These are the activations of a small network on made-up records, seen along a few directions, one row for each record.
After each row come some of the record's fields: Roda, Per, Rebed, Febid, Git, Dalum, Gasi, Pevid.
A field that a record lacks is written none.
Other fields move the rows too, some of them a lot.
Random noise pushes rows far along 4 fixed directions. That doesn't count. These rows show it; they differ only by the noise:
[  85   68   92   33  -51 -162   26  -29 -214  149  330 -109   89   62
  274   56  -95  127 -161 -125 -239 -348 -194]
[ 143   22 -325   38 -160 -261  176   95  -78  -64   -7 -270  108  -93
   90  109 -315   82  151 -173   96 -126 -152]
[-307  201  172  -82  -89   25 -144 -155   88  -63 -342  153 -365  226
  -84 -247  557  -87  -14    0   45  131  411]
[ -87  286  122   51 -254 -297   90 -123 -153  -32   40 -298  -42  128
  125 -112  192  140    7 -202  -93 -264  108]
[-136  -55  161 -166   89  209  -82 -142   71   29  159  169   -5   86
  168  -73  180  101 -234  -44 -123   11  129]
[-231  -15  -13 -203  -16  191   -5 -149  232 -180 -165   74  -70   43
   -8 -148  257   81  -30  -82  129  238  352]

[ -55  -19  380  -50  199  410 -391 -211  127  169   34  499 -217   96
  -43  -34  568 -105 -181  293 -299  120   15] -> <Roda:y1 Per:l1 Rebed:d1 Febid:h2 Git:none Dalum:none Gasi:none Pevid:none>
[  80  313 -320  200 -259 -542   76  174 -188    0 -534 -147 -422   97
 -165  -83  -36 -211  307 -105  251  -64  -13] -> <Roda:y1 Per:l4 Rebed:d1 Febid:h3 Git:f3 Dalum:g3 Gasi:c1 Pevid:j1>
[ 286 -440 -495 -354  365  508   -6    6  412  -21  421  367  172 -411
   60  153 -450  232 -200 -201  137  312 -328] -> <Roda:y1 Per:l4 Rebed:d1 Febid:h3 Git:f3 Dalum:g3 Gasi:c1 Pevid:j1>
[ -81 -119   47 -154  228  507 -257   16  250  -23 -103  417  -19  102
 -300  -60  265 -110    1   40   64  248  201] -> <Roda:y1 Per:l1 Rebed:d1 Febid:h3 Git:f3 Dalum:g3 Gasi:c3 Pevid:j1>
[-132  254  460   66    3  -67 -141  -18 -201  292  243   61 -168  291
   69 -161  337  -56 -175  -31 -310 -317   52] -> <Roda:y1 Per:l4 Rebed:d1 Febid:h3 Git:f3 Dalum:g3 Gasi:c3 Pevid:j1>
[   1   73  -29  -60 -171  194   96 -294  330 -344    6 -254  245 -222
 -122  -23  276  316  234  -94   59  208  190] -> <Roda:y1 Per:l1 Rebed:d1 Febid:h2 Git:none Dalum:none Gasi:none Pevid:none>
[  37  333 -574   63 -399 -469  184   50  166 -364 -611 -323 -367 -174
 -456 -116   48  -46  496 -257  531  258  154] -> <Roda:y2 Per:l4 Rebed:d2 Febid:h1 Git:f1 Dalum:none Gasi:c2 Pevid:none>
[ 335 -116   72  -26  217  166 -143 -164  -17  272  643  316   62 -184
  288  161 -105  201 -350   -2 -376 -192 -504] -> <Roda:y1 Per:l4 Rebed:d1 Febid:h1 Git:f3 Dalum:none Gasi:c1 Pevid:none>
[-210  229  -21  -68 -350  111   87 -232  431 -519 -291 -384  177  -79
 -576 -145  535  180  449 -236  326  273  551] -> <Roda:y1 Per:l1 Rebed:d2 Febid:h2 Git:none Dalum:none Gasi:none Pevid:none>
[ -44 -137 -127 -218   54   96  215  -51  118  -67  215 -122  155 -162
  254 -100 -197  314 -177 -235  104   51   78] -> <Roda:y1 Per:l4 Rebed:d1 Febid:h3 Git:f3 Dalum:g1 Gasi:c3 Pevid:j1>
[ 161  680  248  381 -290 -558 -244 -186 -260  167 -321  -17 -755  137
  -73 -213  671 -171  126  131 -323 -291 -158] -> <Roda:y2 Per:l4 Rebed:d1 Febid:h3 Git:f3 Dalum:g2 Gasi:c3 Pevid:j3>
[ 135  434  -59  138 -334 -444  102 -216  -69  -57    4 -324 -220  -75
  -17 -100  236  189  145 -265  -32 -206  -87] -> <Roda:y1 Per:l4 Rebed:d1 Febid:h1 Git:f3 Dalum:none Gasi:c1 Pevid:none>
[ 108  147  215   40   61  180 -302 -128   79  152  125  313 -230   42
  -89  -17  403  -70  -59  154 -262  -24 -186] -> <Roda:y1 Per:l1 Rebed:d1 Febid:h3 Git:f3 Dalum:g2 Gasi:c1 Pevid:j3>
[  -5 -186 -274  -16 -132   59  243  -75  224 -362 -356 -277  331 -208
  107  102 -176  127  265  136  202  287  179] -> <Roda:y4 Per:l2 Rebed:d1 Febid:h2 Git:none Dalum:none Gasi:none Pevid:none>
[-260  162  204   39   48  149 -264   40   84    8 -495  193 -435  252
 -292 -253  534 -276  161  140   33  199  413] -> <Roda:y1 Per:l4 Rebed:d1 Febid:h3 Git:f2 Dalum:g2 Gasi:c3 Pevid:j3>
[  98 -146 -123  203   -9   18  -10  301  -35  -29  -87 -235  433   51
 -298  222 -305 -176  421    0   96 -156    4] -> <Roda:y4 Per:l5 Rebed:d2 Febid:h3 Git:f3 Dalum:g2 Gasi:c3 Pevid:j3>
[-390  166  429   -2 -113 -111   66   29 -167   74  155 -283   94  336
  -57 -180  202    1  -55 -188  -33 -219  366] -> <Roda:y1 Per:l4 Rebed:d2 Febid:h1 Git:f1 Dalum:none Gasi:c2 Pevid:none>
[  53 -207  -29  -41   93  346  -46  -34  225 -117  173  -11  343 -170
 -158  155  -53  121  140    1   20  123    8] -> <Roda:y1 Per:l1 Rebed:d2 Febid:h2 Git:none Dalum:none Gasi:none Pevid:none>
[  95  194 -114  179 -333 -176  154  -59   66 -286 -206 -523  296  -78
 -318   73  102  103  503 -131  126  -54   87] -> <Roda:y1 Per:l1 Rebed:d1 Febid:h2 Git:none Dalum:none Gasi:none Pevid:none>
[ 456   -4 -180  171    9 -284  -26 -120 -190  154   60   98 -141 -268
  369  215 -232   24 -114  211 -303 -121 -625] -> <Roda:y4 Per:l3 Rebed:d1 Febid:h2 Git:none Dalum:none Gasi:none Pevid:none>
[ 268  352   79  243  -84 -403 -148 -172 -276  201   55   21 -406   -2
  164  -45  213  -14  -62    3 -307 -326 -388] -> <Roda:y3 Per:l3 Rebed:d1 Febid:h3 Git:f3 Dalum:g2 Gasi:c1 Pevid:j3>
[  78  -97  -59   96   57  314 -197  -58  266 -142 -361  255   28  -68
 -325  113  250 -151  315  299   60  328   99] -> <Roda:y1 Per:l1 Rebed:d1 Febid:h2 Git:none Dalum:none Gasi:none Pevid:none>
[  11 -104  -29  -92   85  -52  125   54 -201  113  310  -73  121   38
  439   46 -392  122 -272 -117 -116 -176 -196] -> <Roda:y4 Per:l2 Rebed:d1 Febid:h3 Git:f1 Dalum:g3 Gasi:c2 Pevid:j1>
[-160  477  361  100 -228 -401   23 -165 -287  111   33 -181 -318  314
  127 -290  394   80 -140 -235 -159 -348  170] -> <Roda:y1 Per:l4 Rebed:d1 Febid:h3 Git:f3 Dalum:g3 Gasi:c1 Pevid:j1>
[-103  275  425  122 -187   32   11 -295   34 -165   40 -312  142  112
    8 -146  474  184  113   30 -213 -108  228] -> <Roda:y1 Per:l1 Rebed:d1 Febid:h3 Git:f3 Dalum:g2 Gasi:c1 Pevid:j3>
[ -16 -296  116   83  111   46   95  139 -123  114  217 -106  424   16
  229  206 -401  -35  -61  212 -133 -150  -85] -> <Roda:y3 Per:l1 Rebed:d2 Febid:h2 Git:none Dalum:none Gasi:none Pevid:none>
[  99   51   88  114 -104  112   55  -82   79 -219  235 -351  495  -28
 -241   91   14  204  266 -171  -20 -155   44] -> <Roda:y1 Per:l1 Rebed:d2 Febid:h3 Git:f3 Dalum:g2 Gasi:c1 Pevid:j3>
[ 119   -5 -286    7 -212 -253  238   -1  -47 -172 -104 -343  223 -131
   56  138 -250   81  156 -111  146  -65 -114] -> <Roda:y4 Per:l2 Rebed:d3 Febid:h1 Git:f3 Dalum:none Gasi:c1 Pevid:none>
[ 316 -340  -22  -67  371  623 -336 -102  270  107  379  529  230 -232
 -134  283    9   38  -65  158 -219  150 -335] -> <Roda:y1 Per:l1 Rebed:d1 Febid:h2 Git:none Dalum:none Gasi:none Pevid:none>
[-209    8  171 -293  117  313 -107 -153  229  -70  172  250 -149   34
  -91 -213  318  128 -305 -169    9  195  292] -> <Roda:y2 Per:l4 Rebed:d2 Febid:h1 Git:f2 Dalum:none Gasi:c2 Pevid:none>
[ 107  -77 -333  111  -86 -215   60  290 -105   22  -83 -116   98  -19
  -88  182 -401 -118  210  -61  165 -130 -135] -> <Roda:y4 Per:l5 Rebed:d2 Febid:h1 Git:f1 Dalum:none Gasi:c2 Pevid:none>
[-185 -107 -120  -47  -74  209    9  -66  325 -333 -353 -100  186  -59
 -276   -9  170   32  312   -9  269  279  449] -> <Roda:y4 Per:l5 Rebed:d2 Febid:h2 Git:none Dalum:none Gasi:none Pevid:none>
[ -92 -293   80  -97  244   78    5  217 -229  241   16  247   19  197
  388   64 -355 -201 -343  223  -72  -54  -97] -> <Roda:y4 Per:l2 Rebed:d3 Febid:h3 Git:f3 Dalum:g3 Gasi:c1 Pevid:j1>
[  35 -146  -97  108   -5  173  -85   41  190  -86 -299   39  208  -68
 -206  201   36 -163  341  260   49  154   35] -> <Roda:y4 Per:l2 Rebed:d1 Febid:h2 Git:none Dalum:none Gasi:none Pevid:none>
[  80 -141 -131  275   48    3 -151  292  -51   31 -537  174   -7  113
 -297  195 -130 -417  393  374  151  121   -4] -> <Roda:y1 Per:l1 Rebed:d2 Febid:h1 Git:f3 Dalum:none Gasi:c1 Pevid:none>
[ -97  187  369  148   98   94 -436 -121   64  138 -387  444 -512  211
 -328 -179  728 -339    2  320 -133   69  160] -> <Roda:y2 Per:l4 Rebed:d2 Febid:h3 Git:f3 Dalum:g2 Gasi:c1 Pevid:j2>
[-100 -267  146  -50  160  538 -102 -148  295 -175 -142  192  268  -55
  -48   60  184   30   91  297  -25  364  255] -> <Roda:y1 Per:l1 Rebed:d1 Febid:h2 Git:none Dalum:none Gasi:none Pevid:none>
[-104   38 -322  -48 -155 -188  114   35   68 -184 -505  -31 -190  -58
 -111  -72   34 -101  189    2  380  196  182] -> <Roda:y4 Per:l2 Rebed:d3 Febid:h3 Git:f3 Dalum:g1 Gasi:c1 Pevid:j1>
[ -28  230  329  110  -44  -84 -268  -41 -106  211  105   87 -222  179
 -249  -44  433 -129  -27  -39 -213 -262  -15] -> <Roda:y1 Per:l4 Rebed:d2 Febid:h2 Git:none Dalum:none Gasi:none Pevid:none>
[-408 -161 -144 -121  -40   47  186  139   69 -265 -592 -100   13  159
  -63 -103  -95 -153  172   56  449  358  565] -> <Roda:y4 Per:l5 Rebed:d3 Febid:h1 Git:f1 Dalum:none Gasi:c2 Pevid:none>

Which values does each new row have?
[ -11 -261 -105 -150   71  391   86  -14  276 -237  298  -64  521 -146
 -211  137 -205  201   80 -145  171  183   84] -> <Roda:y1 Per:l1 Rebed:d2 Febid:h1 Git:f1 Dalum:none Gasi:c2 Pevid:none>
[-291   48  198 -164  -69  120  180  -89   82 -206  154 -345  266  107
  -18 -208   93  287  -46 -370   83  -21  503] -> <Roda:y1 Per:l4 Rebed:d2 Febid:h1 Git:f2 Dalum:none Gasi:c3 Pevid:none>
[  89 -296  588   55  482  543 -540   50  -33  568  609  698  132  173
  -39  238  190 -240 -357  364 -586 -238 -311] -> <Roda:y1 Per:l4 Rebed:d2 Febid:h2 Git:none Dalum:none Gasi:none Pevid:none>
[ 121 -218  -17 -117  216  470 -242 -125  329   27  -35  535  -63 -134
  -19   86  196  -55  -87  305  -89  341  -99] -> <Roda:y1 Per:l1 Rebed:d1 Febid:h1 Git:f3 Dalum:none Gasi:c1 Pevid:none>
[  97   80 -470   36  -94 -145   19  139  148 -168 -564   25 -281  -45
 -339  -21  -59 -199  364  -63  381  276   54] -> <Roda:y1 Per:l4 Rebed:d1 Febid:h3 Git:f3 Dalum:g3 Gasi:c1 Pevid:j1>
[  13  120   56  176  -77 -232   26   86 -186  146   62 -167   -1  106
  -36   48  -63  -80  142  -46  -53 -196 -104] -> <Roda:y1 Per:l4 Rebed:d1 Febid:h1 Git:f1 Dalum:none Gasi:c2 Pevid:none>
[  79   84  340  -76  170  255 -312 -164  -31  279  471  459 -129  125
   43  -29  335   40 -365  -18 -362 -197 -209] -> <Roda:y1 Per:l1 Rebed:d1 Febid:h3 Git:f3 Dalum:g3 Gasi:c1 Pevid:j1>
[-209  426  437  297 -334 -482   84 -160 -273  -40 -287 -402 -201  237
   98 -214  403   -8   92   94 -162 -248  294] -> <Roda:y2 Per:l4 Rebed:d2 Febid:h2 Git:none Dalum:none Gasi:none Pevid:none>
[-154  643  632  429 -475 -447  -52 -209 -344  -52  -38 -607   89  360
 -308 -142  694   50  341 -147 -265 -580  302] -> <Roda:y1 Per:l1 Rebed:d2 Febid:h2 Git:none Dalum:none Gasi:none Pevid:none>
[ -50  190  309  189 -140 -161  -26  -59 -139   38   62 -225   75  146
  -77  -26  217   25   86  -31 -165 -271  115] -> <Roda:y1 Per:l4 Rebed:d2 Febid:h2 Git:none Dalum:none Gasi:none Pevid:none>
[  50  -28  138  152   85  -18 -162   97 -117  190    9  209  -70  118
  -85   78    5 -177  -14  140  -94 -122  -72] -> <Roda:y1 Per:l4 Rebed:d2 Febid:h1 Git:f3 Dalum:none Gasi:c1 Pevid:none>
[ 334  -94 -273  321 -116 -321   69  255 -273   49 -174 -188  270  -80
  -37  389 -458 -198  337  203   -4 -229 -386] -> <Roda:y4 Per:l2 Rebed:d3 Febid:h2 Git:none Dalum:none Gasi:none Pevid:none>
[  74 -119   40  -69  108  213  -41    3    0   69  269  110  170   -1
   68   95  -94   62 -114    1 -114  -14 -148] -> <Roda:y1 Per:l1 Rebed:d1 Febid:h1 Git:f1 Dalum:none Gasi:c2 Pevid:none>
[   1  298  254  142  -20 -180 -297   51 -285  312  -59  282 -407  286
  -12  -99  351 -231 -135   75 -259 -362 -112] -> <Roda:y4 Per:l2 Rebed:d1 Febid:h3 Git:f3 Dalum:g3 Gasi:c3 Pevid:j1>
[ -84  -46  600  155  163    2 -159   50 -360  389  312  113  100  338
  252   30   40 -116 -324  189 -432 -437  -62] -> <Roda:y1 Per:l4 Rebed:d2 Febid:h1 Git:f3 Dalum:none Gasi:c1 Pevid:none>
[-295  142   71  -74 -119 -203  172   49 -103  -69 -299 -199 -184  223
   26 -241   92  -56  -22 -109  218   35  347] -> <Roda:y1 Per:l4 Rebed:d3 Febid:h3 Git:f3 Dalum:g3 Gasi:c1 Pevid:j1>
[  32   12   95  -55  -19  112  -89  -73   60   16   43   68   -6  -21
 -108   57  222  -27  -11   75  -71   35  -63] -> <Roda:y1 Per:l1 Rebed:d3 Febid:h2 Git:none Dalum:none Gasi:none Pevid:none>
[ 184    3   88 -111   43  -62   99 -140 -145  159  675 -114  168 -109
  259   86 -177  291 -337 -285 -223 -321 -351] -> <Roda:y1 Per:l4 Rebed:d3 Febid:h1 Git:f3 Dalum:none Gasi:c1 Pevid:none>
[ 274   74  -73  170   14 -274 -162 -118 -167  200 -275  305 -482 -121
  292   74   75 -181 -125  380 -259   28 -426] -> <Roda:y4 Per:l3 Rebed:d1 Febid:h2 Git:none Dalum:none Gasi:none Pevid:none>
[  -5  -68  311   42  141  -21  -64  -16 -172  250  206  250  -72   81
  323  -41  -12  -13 -379  223 -250 -174 -113] -> <Roda:y2 Per:l4 Rebed:d2 Febid:h3 Git:f3 Dalum:g1 Gasi:c1 Pevid:j1>
